Here are a small network's activations along a few directions, averaged over the inputs that share one value of a field.
Values that are neighbours, or in one group, have similar rows; names and order tell nothing.
(in the rows, 500 means zero)
Random noise pushes rows far along 3 fixed directions. That doesn't count. These rows show it; they differ only by the noise:
[325 261 575 512 488 505 560 493 527 407 569 656 577 559 569 351 629]
[195 563 355 500  35 466 557 491 479 568 581 503 792 392 718 254 371]
[388 476 392 527 442 469 590 513 494 427 516 563 631 575 568 355 549]
[422 310 494 541 630 557 536 513 564 402 562 617 518 561 502 409 620]
[483 630 275 535 491 387 663 531 434 376 427 525 655 691 542 365 564]


Values of Y:
y5: [569 312 789 503 800 766 195 386 625 668 502 468 231 451 204 728 709]
y9: [437 842  90 641 459 408 609 569 530 474 571 381 721 472 513 336 319]
y4: [533 699 600 491 240 348 418 456 378 689 451 422 566 576 410 518 551]
y3: [722 656 421 488 540 370 501 488 415 478 435 365 326 424 436 595 313]
y8: [488 124 860 446 654 576 366 428 458 518 605 669 294 350 452 670 578]
y7: [567 608 573 416 474 484 638 640 492 344 262 399 626 689 676 611 587]
y10: [526 729 215 507 169 620 425 535 623 755 536 359 529 235 555 664 172]
y2: [708 670 303 511 646 580 566 597 594 415 403 331 487 625 491 664 433]
y6: [822 777 442 507 622 329 545 525 346 545 344 537 411 682 318 652 604]
y1: [514 740 175 552 618 470 600 522 477 438 462 453 623 569 511 407 439]
y11: [764 581 620 397 778 394 481 421 350 412 409 394 178 485 425 493 387]
The values of Y form a tree with 2 forks.
Question: Which values are neighbours of y7? Give them in the order they are listed.
Answer: y2
Question: Which values are neighbours of y9? Give them in the order they are listed.
Answer: y1
Question: Which values are neighbours of y3? Give them in the order they are listed.
Answer: y8, y11
Question: Which values are neighbours of y5? Give them in the order they are listed.
Answer: y4
